A small network was trained on invented records. Each row is its activation on one of them, seen along a few directions.
After each row come some of the record's fields: Y, H, U, K.
A field that a record lacks is written missing.
The largest differences between rows may come from other fields.
In the rows, 500 means zero.
Strong random noise was added to every row along 2 fixed directions; ignore it. To show where, here is one row again and again, with new noise each time:
[602 560 457 624 485 585 540 436 622 515 440 553 344 454 428]
[535 486 472 562 435 482 494 576 604 563 329 507 496 444 463]
[647 610 423 648 524 660 568 346 604 482 531 582 260 488 442]
[526 478 523 590 418 460 495 583 660 570 286 505 476 388 391]

[535 595 299 425 562 647 520 392 262 413 706 498 491 721 742] -> Y is y2, H is missing, U is u1, K is k2
[550 615 391 474 598 658 538 325 350 400 727 525 394 651 629] -> Y is y2, H is missing, U is u2, K is k2
[640 578 456 653 473 615 551 381 645 497 499 587 279 476 416] -> Y is y5, H is h4, U is u1, K is k2
[518 566 316 496 548 588 513 558 312 535 361 461 642 568 625] -> Y is y4, H is h3, U is u3, K is k1
[561 438 645 537 542 438 496 378 670 473 709 617 342 460 428] -> Y is y1, H is h2, U is u3, K is k2
[350 463 404 350 412 405 411 704 327 532 308 372 789 568 632] -> Y is y5, H is missing, U is u2, K is k2
[539 589 324 479 492 594 504 463 413 461 492 468 490 618 615] -> Y is y4, H is missing, U is u2, K is k2
[378 484 665 483 531 458 504 507 483 499 478 431 528 401 395] -> Y is y2, H is missing, U is u3, K is k2
[688 423 365 479 471 448 461 500 583 521 669 638 476 721 739] -> Y is y2, H is h4, U is u1, K is k2
[630 480 458 594 406 466 467 473 661 524 456 591 407 517 483] -> Y is y5, H is h4, U is u1, K is k2
[594 474 294 426 352 455 425 556 568 464 525 549 518 663 680] -> Y is y3, H is h4, U is u1, K is k2
[481 568 677 603 632 628 613 339 481 478 644 508 329 380 333] -> Y is y2, H is h1, U is u1, K is k3
[494 578 563 647 376 500 499 494 749 474 212 468 363 264 163] -> Y is y3, H is h3, U is u3, K is k1
[594 406 538 568 454 403 486 565 656 562 478 579 481 493 501] -> Y is y2, H is h4, U is u1, K is k2
[513 420 571 490 541 456 515 513 590 517 581 545 470 442 489] -> Y is y1, H is h2, U is u3, K is k2
[436 493 656 501 520 486 523 470 570 486 615 495 420 413 373] -> Y is y3, H is h1, U is u1, K is k3
[322 447 675 444 432 366 443 602 482 496 323 383 627 372 365] -> Y is y4, H is missing, U is u3, K is k2
[407 490 537 523 455 452 495 663 514 570 225 397 622 381 405] -> Y is y4, H is missing, U is u3, K is k1
[461 621 526 524 398 552 497 315 593 316 514 458 287 414 291] -> Y is y3, H is missing, U is u3, K is k2
[433 505 520 453 487 514 497 456 432 434 514 482 508 512 481] -> Y is y1, H is missing, U is u3, K is k2
[429 543 449 498 490 529 504 616 432 542 306 402 614 462 494] -> Y is y4, H is missing, U is u3, K is k1
[545 439 359 452 582 515 514 627 400 596 508 507 638 604 731] -> Y is y4, H is h5, U is u2, K is k2
[545 426 502 543 373 388 451 592 605 552 339 543 532 468 477] -> Y is y5, H is h4, U is u1, K is k2
[578 431 559 615 473 436 516 564 654 589 422 564 468 431 441] -> Y is y4, H is h4, U is u1, K is k2
[527 375 641 509 659 452 541 517 554 601 681 563 494 475 553] -> Y is y2, H is h2, U is u3, K is k2
[393 521 507 375 467 474 448 478 358 393 512 424 568 548 550] -> Y is y2, H is missing, U is u3, K is k2
[452 526 382 339 537 556 489 461 283 415 736 482 570 678 706] -> Y is y3, H is h1, U is u1, K is k3
[420 464 323 350 444 429 429 742 319 561 311 387 822 634 726] -> Y is y4, H is missing, U is u3, K is k1
[493 612 491 619 467 590 552 462 549 470 287 441 415 368 304] -> Y is y4, H is missing, U is u3, K is k1
[651 414 440 460 426 391 424 442 678 451 761 647 394 656 622] -> Y is y1, H is h4, U is u1, K is k2
[465 368 421 359 387 335 398 704 534 533 439 489 680 570 656] -> Y is y3, H is h5, U is u2, K is k2
[483 418 508 522 418 448 473 648 602 601 313 485 567 398 468] -> Y is y1, H is h5, U is u2, K is k2
[453 558 413 468 470 529 502 522 398 463 400 423 563 520 521] -> Y is y4, H is missing, U is u2, K is k2
[476 451 534 482 499 459 487 552 513 522 434 481 551 458 514] -> Y is y2, H is h2, U is u3, K is k2
[656 552 630 777 536 604 621 345 811 533 492 614 154 300 211] -> Y is y4, H is h4, U is u1, K is k2
[388 432 619 459 430 392 465 572 546 485 393 449 567 414 389] -> Y is y1, H is missing, U is u3, K is k2
[445 508 685 576 525 528 550 439 532 524 528 502 436 354 263] -> Y is y1, H is h1, U is u1, K is k3
[455 574 492 566 457 537 525 542 513 504 256 414 521 388 354] -> Y is y4, H is missing, U is u3, K is k1

Here are new rows. What are their fields?
[446 424 626 455 532 434 483 500 596 510 629 516 460 424 462] -> Y is y3, H is h2, U is u3, K is k2
[528 618 460 622 564 644 574 483 483 546 325 468 459 406 396] -> Y is y4, H is h3, U is u3, K is k1
[518 644 339 585 488 642 545 525 446 523 206 419 527 441 437] -> Y is y4, H is h3, U is u3, K is k1
[450 538 504 471 620 580 549 445 365 495 613 450 496 525 553] -> Y is y4, H is missing, U is u3, K is k2
[542 433 457 432 450 426 443 535 607 492 612 558 479 564 596] -> Y is y3, H is h5, U is u2, K is k2
[466 495 638 527 593 537 570 471 459 522 592 488 480 445 435] -> Y is y2, H is h1, U is u1, K is k3
[544 303 407 308 461 291 387 616 536 521 659 573 674 691 763] -> Y is y1, H is h2, U is u3, K is k2
[389 522 353 378 372 418 395 667 299 483 146 390 797 531 569] -> Y is y5, H is h3, U is u3, K is k1
[427 571 412 424 560 592 534 462 281 446 537 417 561 572 598] -> Y is y4, H is missing, U is u3, K is k2
[445 374 425 305 502 407 406 589 369 519 626 505 702 656 768] -> Y is y1, H is h2, U is u3, K is k2
[458 397 608 442 648 458 545 596 389 612 655 497 632 541 612] -> Y is y2, H is h1, U is u1, K is k3
[521 330 693 531 397 283 443 630 772 580 439 552 509 402 400] -> Y is y2, H is h4, U is u1, K is k2
[689 489 366 539 516 541 504 415 602 511 695 645 383 632 639] -> Y is y1, H is h4, U is u1, K is k2
[509 602 325 473 550 611 501 476 290 494 443 484 582 601 618] -> Y is y5, H is h3, U is u3, K is k1
[585 403 547 549 491 415 490 549 627 567 545 586 481 519 538] -> Y is y2, H is h4, U is u1, K is k2
[545 602 244 483 600 655 546 561 284 566 389 447 637 618 692] -> Y is y4, H is h3, U is u3, K is k1
[437 486 618 576 512 474 532 568 565 572 376 440 508 355 358] -> Y is y4, H is missing, U is u1, K is k2
[461 510 488 554 493 488 504 626 461 580 220 439 632 404 437] -> Y is y4, H is h3, U is u3, K is k1
[481 476 519 430 586 525 505 438 484 476 730 531 445 528 578] -> Y is y3, H is h2, U is u3, K is k2
